A small network was shown many inputs. Here are its activations along a few directions, one row for each input.
In each table, some parts of the input vary, and every possible input appears once, in random order.
A made-up example of a description, with smaller parts first: line(4) and (point or ring(11) or (values(3) and ring(5))).
Shared parts are said once, and a part with two or three values counts as separate values.
In the rows, 128 means zero.

Other details of the inputs shift rows strongly along two fixed directions, in all tables alike. That doesn't count.

Table:
x1: [160 154 123 138 137 118 126 123 143 107 127 126 126 132]
x2: [164 108 121 124 110 101 121 162  91 121 128 122 130 118]
x3: [140 146 129 128 118 106 133 140 138 134 141 102 143 124]
x4: [143 123 136 120 113 126 125 152 138 112 133 117 138 147]
x5: [ 98  51 104 195 120 135  97 100  96 170 104 176 109  97]
x6: [145 124 124 114 113 126 123 153 143 115 137 119 132 141]
x7: [142 148 128 134 122 121 134 137 125 127 153  98 146 122]
x8: [149 160 131 133 139 113 141 135 135 117 127 142 141 123]
x9: [137 148 124 133 119 122 144 138 120 118 151 110 153 123]
x10: [149 158 140 129 112 121 142 139 127 130 128 130 133 131]
x11: [145 154 116 134 119 128 126 142 125 124 152 102 132 128]
x12: [147 124 134 116 125 139 126 151 133 122 154 107 139 119]
x13: [ 69  72 104 182 116 169  99 109 131 169 143 157 111 115]
x14: [157 149 122 133 118 121 135 130 137 121 131 114 127 139]
x15: [ 40 141 125  30 195 123 163  68  65 131  71  64  67 143]
x16: [145 128 125 110 118 124 119 157 142 127 145 119 129 136]
x17: [149 162 138 129 120 119 132 134 131 124 121 134 139 126]
x18: [159 133 130 115 144 124 114 141 148 119 139 137 125 134]
x19: [154 160 139 137 126 116 129 123 136 105 124 135 130 130]
x20: [157 156 119 130 132 117 122 130 140 129 131 119 130 130]
x21: [ 78  71 123 191 135 158 100  90 145 151 111 176 112 124]
x22: [148 147 130 128 122 111 148 130 132 128 138 123 146 131]
x23: [156 128 129 111 126 127 124 147 142 130 143 127 124 140]
x24: [151 164 141 133 130 116 133 132 134 116 124 139 133 125]
x25: [146 148 127 135 123 130 133 139 129 127 149  92 139 114]
x26: [159 125 138 111 138 126 121 138 149 126 133 123 139 121]
x27: [ 77  70 119 186 125 160 100  91 142 157 108 170 118 126]
x28: [161 151 134 134 145 116 130 124 146 124 130 115 132 115]
x29: [ 74  90 112 198 127 141 108  76 142 182 119 158 122 104]
x30: [144 126 134 126 117 141 124 150 124 105 146 113 141 144]
x31: [151 128 139 113 143 117 131 137 143 112 138 147 147 130]
x32: [ 27 122 123  12 192 143 162  90  51 107  87  76  81 144]
x33: [146 122 135 111 122 125 126 153 146 128 142 110 136 122]
x34: [ 78  68 124 181 141 147 101  88 148 169 127 176 118 109]
x35: [139 136 141 115 112 140 130 158 120 116 147 131 141 130]
x36: [ 80  86 115 198 122 151 118  84 141 185 119 146 110 101]
x37: [156 152 131 139 126 120 127 125 136 111 119 118 138 139]
x38: [146 151 115 137 113 130 129 137 125 111 145 102 135 133]
x39: [ 46 128 118  10 204 138 139  82  73 118  68  85  59 150]
x40: [153 121 141 109 129 120 131 140 141 132 146 125 139 134]
x41: [144 152 117 130 116 114 126 145 137 131 140 106 128 131]
x42: [177 107 125 125 118 106 127 153  91 124 125 128 126 121]
x43: [ 42 120 131  18 192 142 155  82  64 107  61  76  62 165]
x44: [ 43 121 130  10 206 130 146  76  73 120  70  83  74 144]
x45: [153 158 135 132 116 119 127 125 133 112 121 130 136 131]
x46: [148 134 135 109 133 123 132 149 138 121 130 149 148 130]
x47: [152 129 145 113 111 129 130 142 135 116 133 137 132 143]
x48: [159 157 123 134 141 115 123 128 143 121 134 125 124 128]
x49: [141 155 132 136 104 130 133 137 117 109 142 112 138 129]
x50: [137 158 135 128 105 116 137 150 128 126 130 122 137 126]
x51: [ 74  81 130 181 128 156 105  99 140 163 115 193 114 111]
x52: [150 138 145 110 124 127 124 146 137 121 127 147 140 132]
x53: [148 130 137 109 125 125 142 153 133 126 138 145 141 135]
x54: [ 81  63 121 178 124 159 111  96 146 180 126 160 111 107]
x55: [140 153 133 131 100 116 132 140 130 116 129 117 134 132]
x56: [155 147 133 139 117 121 137 129 132 118 126 112 133 144]
x57: [136 147 126 127 114 107 143 141 133 125 139 115 149 126]
x58: [ 81  91 112 198 130 149 109  79 145 180 113 151 116  96]
x59: [148 158 127 128 129 115 140 137 132 124 125 136 147 125]
x60: [155 151 135 133 144 107 130 122 142 124 136 121 139 123]
x61: [146 126 123 120 118 141 123 151 130 108 150 115 135 139]
x62: [154 135 146 117 130 125 121 136 141 103 128 147 132 136]
x63: [147 154 129 128 122 117 150 141 128 129 132 132 141 129]
x64: [ 72  77 120 181 137 152 112 101 141 163 118 196 121 109]
x65: [141 121 136 109 121 116 126 151 142 129 147 116 143 130]
x66: [ 80  94 100 202 121 151 104  78 141 164 110 162 110 114]
x67: [143 149 127 143 112 130 131 136 120 109 141 100 141 138]
x68: [149 152 128 127 130 110 138 126 135 123 131 128 151 126]
x69: [137 122 133 109 117 117 136 152 137 121 144 128 150 132]
x70: [137 156 123 134 119 128 147 149 117 120 145 119 148 122]
x71: [159 130 130 119 140 127 117 137 149 105 131 138 128 139]
x72: [142 147 128 138 109 116 131 139 133 115 128 104 138 141]
x73: [ 66  86 110 198 114 147 113  94 142 182 121 138 113  97]
x74: [179 112 127 130 136 100 119 146  98 111 121 137 125 115]
x75: [ 25 130 134   6 179 138 156  99  59 115  65  86  65 147]
x76: [158 153 134 144 136 118 128 123 139 104 122 123 132 137]
x77: [138 132 131 115 121 137 139 160 121 116 150 133 149 128]
x78: [ 80  66 110 181 116 161 108  96 143 166 121 168 106 126]
x79: [149 133 147 110 116 129 134 150 132 126 134 142 134 137]
x80: [135 154 124 128 115 113 145 152 129 126 133 124 144 124]
x81: [158 129 126 114 130 129 117 139 147 112 129 132 134 140]
x82: [142 131 139 118 108 140 126 150 121 106 147 126 138 135]
x83: [136 130 132 109 117 122 138 162 133 122 139 137 145 130]
x84: [153 134 142 113 120 127 120 138 139 110 126 142 138 137]
x85: [142 124 134 114 125 131 126 149 129 123 159 112 146 128]
x86: [152 153 138 131 108 120 137 129 129 119 128 125 130 137]
x87: [149 127 136 108 133 119 130 138 140 119 136 141 152 131]
x88: [165 111 121 129 115 114 122 158  80 114 139 119 133 116]
x89: [157 152 122 130 124 119 132 135 137 134 138 114 124 135]
x90: [ 31 144 108  33 179 129 154  79  65 111  63  59  59 149]
x91: [161 126 141 115 148 124 122 136 152 120 136 128 134 120]
x92: [151 153 132 132 140 108 140 124 137 115 133 134 145 124]
x93: [ 62 100 115 204 103 163 118 100 117 170 128 160 120 104]
x94: [ 66  71 122 180  98 156 106 107 136 161 121 171 115 119]
x95: [ 73  64 119 177 118 151 120  96 138 173 129 179 125 117]
Each input here is: line(5) and (point or (values(2) and ring(9))).
Changing only the line(5) part turns x57 into x68. The same change can be made to x50. Which row results? -> x17
Changing only the line(5) part turns x87 into x95. The same change can be made to x84. Which row results? -> x47
Which other rows does x56 become when the ring(9) part takes its other values? List them by row number. -> x10, x14, x15, x22, x36, x63, x86, x89
Which other rows does x75 become when the values(2) part takes its other values? List them by row number. -> x50
Which other rows does x6 become when the line(5) part takes its other values? List them by row number. -> x61, x71, x78, x81

Table:
x96: [ 94 120 120 171 112 138 121 109 122 144 117 147 117 120]
x97: [146 149 130 128 125 114 140 134 124 123 132 116 143 124]
x98: [148 148 124 129 131 125 130 135 129 121 140 106 133 125]
x99: [140 132 136 110 127 134 131 150 131 113 142 132 138 133]
x100: [147 145 127 128 122 122 131 134 135 124 138 100 129 134]
x101: [149 151 129 128 119 111 136 138 122 125 125 120 133 124]
x102: [ 99  88 125 151 126 136 121 116 125 150 126 156 127 116]
x103: [ 41 123 121   7 205 139 148  88  57 108  74  72  61 144]
x104: [139 128 136 108 118 133 130 150 139 116 136 125 137 140]
x105: [ 88 117 120 165 110 145 124 106 136 150 128 136 122 126]
x106: [161 138 150 113 155 121 121 118 159 117 115 152 129 134]
x107: [152 144 126 133 129 118 132 132 124 116 133 108 136 127]
x108: [105  84 120 155 128 141 112 112 124 143 127 149 122 119]
x109: [145 128 134 109 131 123 131 150 131 125 143 130 138 126]
x110: [159 123 128 116 124 121 120 146 123 116 131 128 128 132]
x111: [141 149 130 122 118 117 139 135 136 131 136 108 136 129]
x112: [108 127 120 168 151 128 118  82 161 146 105 164 118 124]
x113: [103  91 123 151 121 136 118 119 121 154 119 160 119 120]
x114: [143 125 135 108 122 121 129 150 139 127 138 124 137 133]
x115: [144 128 138 114 124 128 133 145 126 109 136 134 141 136]
x116: [149 121 131 110 125 127 120 146 138 121 138 115 132 136]
x117: [ 88 121 118 167 120 148 123 107 129 147 131 142 125 118]
x118: [141 153 132 129 121 122 137 134 124 112 133 118 142 132]
x119: [143 153 127 123 127 120 138 137 129 127 139 114 139 121]
x120: [ 99  95 123 153 116 146 118 120 122 143 119 163 118 127]
x121: [155 147 125 134 122 116 129 136 123 118 127 112 126 127]
What do these inputs look like to the network? -> values(2) and (point or (values(3) and line(4)))
Changing only the values(2) part turns x96 into x120. The same change can be made to x121. Which row results? -> x110
A walk changes only the line(4) part. It starts at x114 and steps to x109. List the rest of the walk in order. -> x102, x113
Which other rows does x107 become when the values(2) part takes its other values? List them by row number. -> x108
Which other rows does x105 become when the values(2) part takes its other values? List them by row number. -> x104

Table:
x122: [ 52 139 132  66 162 128 146  80  86 132  69 113  83 144]
x123: [117 115 127 134 112 129 115 138 142 145 134 115 128 118]
x124: [132 106 129 140 118 121 126 126 136 149 133 118 122 128]
x125: [134 119 117 150 140 119 123 133 114 138 132 138 129 109]
x126: [112 133 123 139 116 123 132 125 153 135 125 143 133 139]
x127: [108 123 118 141 120 126 139 134 128 134 144 135 146 122]
x128: [126 125 130 147 122 122 137 130 112 136 131 142 134 105]
x129: [ 62 119 130  66 179 129 143  75 104 135  77  94  72 147]
x130: [129 107 131 144 135 123 130 123 130 142 143 122 135 117]
x131: [185 179 150  80 143 107 136 162 155  91 149  96 159 130]
x132: [121 125 130 140 102 120 128 131 118 146 125 137 133 126]
x133: [132 119 135 144 145 126 129 109 149 136 135 134 133 124]
x134: [130 123 126 154 107 129 127 130 105 123 125 135 122 118]
x135: [ 60  51 138  16 178 152 126 127  69 115  89 142  84 148]
x136: [113 121 113 149 105 133 130 134 121 121 137 127 135 133]
x137: [110 122 117 138 104 123 134 138 134 140 135 130 134 131]
x138: [137 112 116 143 136 122 127 123 122 144 132 129 139 108]
x139: [116 135 135 139 116 143 133 130 152 142 126 138 129 137]
x140: [123 117 120 132 112 137 120 134 136 150 147 123 120 127]
x141: [119 126 131 143 118 124 133 127 112 140 135 140 147 116]
x142: [140 129 119 158 136 127 111 120 126 119 118 143 117 129]
x143: [139 124 121 142 146 125 125 109 142 138 124 142 137 115]
x144: [ 43 134 116  75 167 139 146  84  89 107  80 104  84 152]
x145: [142 122 120 140 131 122 122 113 147 145 114 138 125 126]
x146: [128 128 121 143 126 149 113 117 143 124 141 131 121 136]
x147: [122 125 129 146 125 141 109 122 148 120 128 124 128 127]
x148: [130 135 135 144 116 122 131 121 137 137 112 152 119 121]
x149: [110 135 124 141 131 127 137 121 147 129 135 147 145 128]
x150: [120 126 133 135 124 131 113 125 161 140 125 128 127 125]
x151: [118 135 131 150 118 153 128 127 139 123 129 135 130 139]
x152: [132 135 133 155 117 132 125 118 123 117 115 148 121 123]
x153: [128 123 128 143 106 118 132 134 118 142 121 139 121 115]
x154: [191 181 143  77 144 114 140 157 148  95 161 103 151 140]
x155: [114 117 128 137 128 131 119 134 136 139 144 120 140 107]
x156: [141 110 112 150 121 130 118 123 116 130 125 122 128 122]
x157: [141 174 130  18 186 111 152 113  84  73  83  62  98 157]
x158: [121 138 137 143 128 125 131 114 131 134 127 153 144 122]
x159: [138 129 121 146 135 118 117 123 139 139 114 147 116 126]
x160: [136 118 116 146 124 115 119 137 120 144 123 135 117 119]
x161: [135  58 151  93 136 147 104 154 141 117 129 193 130 140]
x162: [125 137 134 151 114 132 121 115 124 121 118 146 133 134]
x163: [136 116 131 152 131 133 118 110 142 123 127 126 122 137]
x164: [194 177 144  92 107 103 141 169 105  84 142  97 156 145]
x165: [119 114 123 144 113 139 111 134 130 125 138 112 130 120]
x166: [114 137 136 141 131 147 138 125 145 136 136 143 141 126]
x167: [134 105 126 151 119 131 121 123 124 129 136 114 124 131]
x168: [121 119 121 136 129 139 124 130 130 143 157 127 133 117]
x169: [199 190 153  87 136  97 153 160 132  86 138 118 152 128]
x170: [139 110 114 139 120 119 123 126 129 150 122 126 126 119]
x171: [124 117 115 142 114 148 115 130 124 130 151 119 122 130]
x172: [135 131 123 149 150 121 122 120 134 132 125 150 128 115]
x173: [181 174 143  79 109 115 153 183 133 105 148  90 150 146]
x174: [116 123 124 148 106 153 132 138 120 128 138 123 132 132]
x175: [138 117 114 157 125 125 113 133 107 125 125 131 119 123]
x176: [112 125 129 140 120 145 141 138 127 142 145 130 143 120]
x177: [194 179 141  74 129 111 135 161 154 102 151  99 139 151]
What do these inputs look like to the network? -> values(2) and (point or (values(3) and ring(9)))
Changing only the values(2) part turns x151 into x174. The same change can be made to x142. Which row results? -> x175
Which other rows does x160 become when the ring(9) part takes its other values? List them by row number. -> x123, x124, x132, x137, x140, x153, x170, x173
Which other rows does x153 become when the values(2) part takes its other values? List them by row number. -> x148
Which other rows does x176 become when the ring(9) part takes its other values? List them by row number. -> x125, x127, x128, x130, x138, x141, x155, x168
Which other rows does x154 become when the values(3) part takes its other values? List them by row number. -> x146, x177
